Each row below holds a small network's activations on one input, seen along a few directions.
Each table varies a few parts of the input and shows all the possible inputs, shuffled.
A made-up example of a description, with smaller parts first: values(2) and (point or line(9) or (ring(5) and line(6))).
Shared parts are said once, and a part with two or three values counts as separate values.
In the rows, zero is written as 128.

Other details of the inputs vary at random and push rows far along three fixed directions, the same in every table; ignore that.

A family of inputs:
row 1: [124 132 123 126 125 110 145 130 129 126 130]
row 2: [129 106 142 160 136 119 104  39 190 141 162]
row 3: [122 130 120 126 132 116 143 132 131 116 133]
row 4: [122 138 118 126 117 124 128 138 138 131 122]
row 5: [155  94 188 125 141 200 105  49  70 168 147]
row 6: [118 100 128 136 129 120 133 140 163 138 112]
row 7: [122 134 114 140 122 126 124 144 132 122 132]
row 8: [ 97  79 118 149 162 182 184 137  86 186  81]
row 9: [125 135 126 126 128 115 148 129 133 121 127]
row 10: [127 141 125 124 137 115 137 132 135 130 121]
row 11: [117 121 116 163 146 194 145  35 100 184 143]
row 12: [125 140 125 126 133 117 138 131 134 124 119]
row 13: [122 133 118 125 136 119 135 132 132 116 124]
row 14: [134 138 116 132 136 126 128 144 138 127 130]
row 15: [116 134 112 127 119 129 124 140 136 123 128]
row 16: [123 137 125 122 141 118 140 136 135 127 137]
row 17: [112 135 123 129 128 117 136 136 129 122 137]
row 18: [123 139 121 122 143 119 132 136 135 126 127]
row 19: [115 133 116 128 130 116 129 134 128 122 128]
row 20: [118 135 124 129 122 111 142 131 128 126 131]
row 21: [124 141 126 126 135 113 135 133 134 132 121]
row 22: [126 132 111 137 122 124 125 143 130 122 132]
row 23: [111 104  96 133 145 201 176 137  68 166  94]
row 24: [112 110 100 149 138 194 176 142  60 177  96]
row 25: [121 118 110 157 159 204 138  38 100 174 136]
row 26: [131 139 119 121 126 125 133 137 142 132 120]
row 27: [120 138 122 124 141 117 131 136 134 128 127]
row 28: [122 136 124 124 138 120 141 135 135 121 135]
row 29: [126 134 121 128 128 113 139 128 130 119 118]
row 30: [112 136 119 130 130 118 128 135 129 122 128]
row 31: [149 107 187  96 100 130  86 153 100 111 126]
row 32: [130 133 116 123 119 126 135 134 140 121 117]
row 33: [149 101 189  92 119 118  98 148  94 107 139]
row 34: [118 140 125 130 128 113 132 133 131 130 121]
row 35: [129 138 119 123 123 127 134 136 142 125 119]
row 36: [137  80 175 105 137 192 140 144  22 161  93]
row 37: [153 111 201  92 120 117 100 148 101 116 136]
row 38: [126 131 112 122 126 129 130 137 139 117 123]
row 39: [130 131 114 125 117 124 136 133 138 121 118]
row 40: [132 136 116 134 132 128 129 143 137 121 129]
row 41: [121 131 115 125 133 114 132 132 129 121 127]
row 42: [135 134 117 137 122 123 135 138 135 121 121]
row 43: [118 136 120 130 124 112 133 131 128 125 122]
row 44: [125 129 108 122 123 125 127 137 136 122 126]
row 45: [141 138 128 151 123 121 105  29 167 123 169]
row 46: [141 145 132 149 128 125 104  32 172 128 171]
row 47: [122 132 122 125 135 118 143 132 133 117 133]
row 48: [115 137 127 131 121 113 141 132 129 126 131]
row 49: [125 136 123 127 130 115 139 129 132 119 117]
row 50: [128 138 119 123 124 124 131 138 141 133 121]
row 51: [157 108 186  86 120 132  85 157 108 111 129]
row 52: [136 132 116 138 120 121 135 137 134 120 122]
row 53: [114 136 125 127 133 116 137 137 132 127 137]
row 54: [133 130 112 136 127 125 131 140 133 116 128]
row 55: [137 140 120 134 130 122 132 141 138 131 124]
row 56: [152 104 185  94 100 129  87 151  98 112 125]
row 57: [120 137 125 124 139 117 139 137 134 129 137]
row 58: [125 137 118 142 115 122 128 141 132 126 126]
row 59: [125 136 116 137 127 125 124 145 134 127 132]
row 60: [122 131 117 126 134 117 135 131 131 115 124]
row 61: [132 132 113 135 129 127 131 141 135 117 127]
row 62: [135 139 120 136 126 125 134 140 137 125 123]
row 63: [154 107 186  88 118 132  84 157 106 113 129]
row 64: [131 130 110 135 126 122 127 141 131 122 130]
row 65: [124 101 130 150 133 117 133 145 158 137 116]
row 66: [126 135 114 121 129 131 129 139 141 122 125]
row 67: [134 132 114 137 119 119 132 138 132 126 124]
row 68: [128 131 112 124 116 121 132 134 135 126 120]
row 69: [160 114 197 117 119 129  42  54 133 113 172]
row 70: [131 137 116 134 134 125 126 145 137 129 131]
row 71: [157 110 191 106 108 126  86 158  99 115 129]
row 72: [120 131 110 125 119 126 125 139 135 123 128]
row 73: [134 139 121 136 127 121 130 142 137 133 125]
row 74: [119 135 114 125 124 127 124 141 138 128 127]
row 75: [115 138 123 132 123 114 132 132 129 125 122]
row 76: [131 138 123 151 126 124  95  36 164 126 178]
Each input here is: line(4) and (point or (values(2) and ring(9))).
Q: The inputs of row 24 and row 56 match in every part but the line(4) part. If row 54 is changed in the same way as row 24 into row 56, which row does it become?
A: row 23
Q: The inputs of row 6 and row 8 match in every part but the line(4) part. If row 31 is changed in the same way as row 6 into row 8, which row does it become?
A: row 75
Q: Which other rows does row 34 become when the values(2) part takes its other values? List them by row number.
A: row 69
Q: Start at row 70 and move only the ring(9) part, one step at a time. The first step leads to row 14. Which rows follow, in order?
A: row 40, row 61, row 54, row 64, row 22, row 7, row 59
Q: Start at row 19 and move only the ring(9) part, one step at a time. The first step leads to row 41. Which rows follow, in order?
A: row 60, row 13, row 25, row 18, row 27, row 69, row 30

A family of inputs:
row 77: [139 110 148 126 121 151 109 111 109 130 130]
row 78: [127 132 118 130 120 122 126 129 141 125 124]
row 79: [139 118 153 125 128 144 117 107 104 133 135]
row 80: [118 125 132 130 134 108 139 123 142 128 129]
row 81: [128 116 165  82 121 109 150 236  77 110  88]
row 82: [120 138 122 130 126 115 130 127 132 124 135]
row 83: [125 135 118 129 132 124 125 132 139 123 135]
row 84: [123 137 120 127 126 118 132 125 133 118 132]
row 85: [127 139 123 128 126 117 135 125 135 123 132]
row 86: [137 118 153 126 128 143 115 107 103 134 136]
row 87: [138 115 152 123 131 151 107 115 109 136 138]
row 88: [143 112 152 126 121 149 111 111 111 135 126]
row 89: [121 117 129 136 129 114 134 127 149 129 123]
row 90: [124 140 122 125 125 117 132 124 135 123 129]
row 91: [127 131 120 137 122 119 126 131 139 126 128]
row 92: [127 136 118 127 132 124 126 131 140 121 131]
row 93: [130 136 117 124 132 123 127 130 141 124 130]
row 94: [ 90 113  79 156 168 186 203 128  96 188  94]
row 95: [139 116 151 118 126 146 115 106 102 130 133]
row 96: [130 138 122 128 132 123 128 130 143 127 128]
row 97: [127 138 120 125 131 123 126 130 142 126 129]
row 98: [130 131 120 133 120 121 129 130 141 125 127]
row 99: [128 136 121 132 133 121 126 132 140 127 133]
row 100: [130 137 121 131 133 122 127 132 140 125 132]
row 101: [131 137 121 128 131 123 129 131 142 126 131]
row 102: [121 137 121 129 126 117 131 126 132 120 135]
row 103: [125 130 117 134 121 122 125 131 138 122 130]
row 104: [142 111 150 130 123 148 111 112 110 134 130]
row 105: [124 131 119 136 120 120 124 132 138 126 130]
row 106: [129 130 116 130 121 121 127 128 140 123 126]
Q: What is each input in this table made of?
A: values(3) and (point or ring(9))
Q: The inputs of row 79 and row 104 match in every part but the values(3) part. If row 102 is changed in the same way as row 79 into row 104, which row does it become?
A: row 103
Q: Which other rows agree with row 101 in the values(3) part? List them by row number.
A: row 83, row 87, row 92, row 93, row 94, row 96, row 97, row 99, row 100
